A small network was shown many inputs. Here are its activations along a few directions, one row for each input.
Each table varies a few parts of the input and shows all the possible inputs, shuffled.
Descriptions start from the smaller parts, as in this example, which fits no table here: one of 4 places along a line, together with either a single point or one of 9 places along a line or (one of 2 separate values, together with one of 8 places around a ring).
Shared parts are said once, and a part with two or three values counts as separate values.
(in the rows, 128 means zero)

Table:
x1: [117 120 141 119 119 108 108 102 146 118 144 117 129 140]
x2: [117 111 129 128 120  96 122 112 147 124 141 101 126 137]
x3: [113 109 129 122 128  97 125 105 141 119 146 117 131 135]
x4: [145 143 138 150 139 131 148 153 138 108 125 112 120 124]
x5: [145 151 150 139 137 143 134 146 137 101 129 127 124 126]
x6: [144 148  73 126  89 192 123 154  61 214  65 181 148 102]
x7: [145 141 150 131 149 140 143 144 124 102 132 132 115 123]
x8: [138 135 138 136 158 146 152 144 127 103 135 133 129 132]
x9: [117 109 142 112 130 106 117 101 135 120 150 122 119 135]
x10: [145 148 136 141 140 136 141 151 143 105 126 117 118 121]
x11: [140 140 137 143 146 132 151 147 131 101 129 127 126 122]
x12: [100 116  71 109  76 153  87 123  75 233  73 178 149 119]
x13: [110 104 132 116 141 110 126 101 138 123 151 123 135 143]
x14: [117 117 127 119 122 101 115 109 151 121 143 106 123 133]
What is each input in this table made of?
Answer: one of 2 separate values, together with either a single point or one of 6 places around a ring
The inputs of x9 and x7 match in every part but the choice among 2 separate values. If x13 is changed in the same way as x9 into x7, which row does it become?
Answer: x8

Table:
x15: [147 149 126 131 118 157 127 144 109 141 108 145 124 114]
x16: [141 147 118 139 121 152 132 157 116 145 103 136 123 116]
x17: [121 109 147 123 153 105 140 111 140 100 157 117 123 138]
x18: [142 146 114 146 118 148 139 156 114 142 103 133 134 116]
x19: [124 117 140 128 144 107 136 114 154  99 155 105 126 138]
x20: [118 120 153 124 145 112 125 112 149  95 154 118 126 144]
x21: [142 142 112 135 129 157 141 149 111 142 109 140 135 120]
x22: [125 123 140 138 133  96 134 121 158  97 147  99 124 134]
x23: [136 145 125 131 131 162 130 147 108 139 109 156 136 122]
x24: [ 77  83  74  89  67 107  69  74  99 227 107 153 151 135]
x25: [138 134 117 130 137 155 145 146  97 141 112 155 131 118]
x26: [130 125 154 121 132 106 121 111 151  96 153 108 116 134]
x27: [123 124 144 130 136 100 126 122 158 100 146 100 115 134]
What is each input in this table made of?
Answer: either a single point or (one of 2 separate values, together with one of 6 places around a ring)

Table:
x28: [ 94  87  91 109 128 157 132  94  67 187 122 203 177 139]
x29: [145 143  95 145 104 163 138 179  84 196  72 144 126 109]
x30: [102  79 157  84 192 103 142  68 149  79 207 117 144 166]
x31: [ 97 141  96 131  28  87  44 103 162 191  77  86 131 127]
x32: [ 81  73 193  73 162  68 101  49 161  74 214 122 135 181]
x33: [183 177 110 135  94 199 137 180  66 180  71 165 127  86]
x34: [113  93 147 102 172  80 141  96 166  76 183  96 112 136]
x35: [158 143 162 165 167 131 175 174 147  71 138  89  98 127]
x36: [153 164 114 113 129 205 133 160  52 175  84 210 127  91]
x37: [ 59  66 114  70  90 118  59  46  95 188 148 174 152 163]
x38: [ 85  71  81  77 119 148 104  68  91 198 142 176 160 149]
x39: [120 109 152 134 176  93 169 122 140  61 164 122 127 131]
x40: [ 94  85 183  94 143  45  98  75 180  72 188 103 103 150]
x41: [121 106 180 128 113  39 101  85 196  83 178  56  98 139]
x42: [140 111 143 135 139  75 145 108 183  86 173  51 105 127]
x43: [146 139 124 104 150 231 132 127  44 178 104 238 156 112]
x44: [162 148 190 116 217 195 169 121 101  53 164 180 134 145]
x45: [114 128  99 123 138 170 133 159  70 190  85 189 125 112]
x46: [ 73  87 105  86  76  92  54  73 108 188 121 149 124 137]
x47: [146 161 136 187 125  89 155 162 195  62 139  63 124 124]
x48: [168 165 178 128 191 173 172 154 115  48 144 157 102 119]
x49: [138 148 133 158 121  76 129 132 224  80 156  37 108 127]
x50: [132 158  68 163  60 125 116 165 129 183  62 115 156 110]
x51: [105 104 110 112 157 196 134 128  61 193 106 215 155 135]
x52: [110  94 163 118 198 115 168  92 124  65 186 143 160 159]
x53: [148 126 148 164 142  88 173 137 156  69 155  77 121 123]
x54: [122 144  60 134  54 117  90 132 156 197  76  87 138 118]
x55: [117 143 172 152  95  42  87 106 237  78 159  43 100 137]
x56: [105 110  81 121 111 130 129 123  77 185  99 177 148 115]
x57: [142 173  85 163  86 165 117 207 120 187  51 126 136 107]
x58: [131 128 166 136 201 135 171 156 132  64 146 134 103 134]
x59: [195 178 174 156 155 169 176 174 130  53 136 112  97 111]
x60: [103 106 102 113  45  85  59  83 123 197 104 103 123 131]
x61: [122 112 178 122 225 158 170 124 117  69 167 155 136 162]
x62: [127 110  68 116  72 115 106 109 118 204 101 105 130 120]
x63: [136 126  77 145  78 123 135 139  92 192  84 133 147 112]
x64: [ 97  93  71  90 104 121 101  96 102 196 117 150 132 124]
x65: [157 176 150 188 149 131 155 201 185  62 124  74 103 128]
x66: [180 207 101 152  76 200 116 209 101 170  51 147 138  85]
x67: [195 209 162 178 138 169 154 203 167  44 122  97 103 112]
The inputs of x44 and x67 match in every part but one. If x30 is changed in the same way as x44 into x67, which row does it become?
Answer: x49
The inputs of x36 and x66 match in every part but one. If x58 is changed in the same way as x36 into x66, which row does it become?
Answer: x65
What is each input in this table made of?
Answer: one of 2 separate values, together with one of 4 places along a line, together with one of 5 places along a line
Change only the place on the line of 4 in x57. List by row number the other rows that result.
Answer: x29, x45, x51
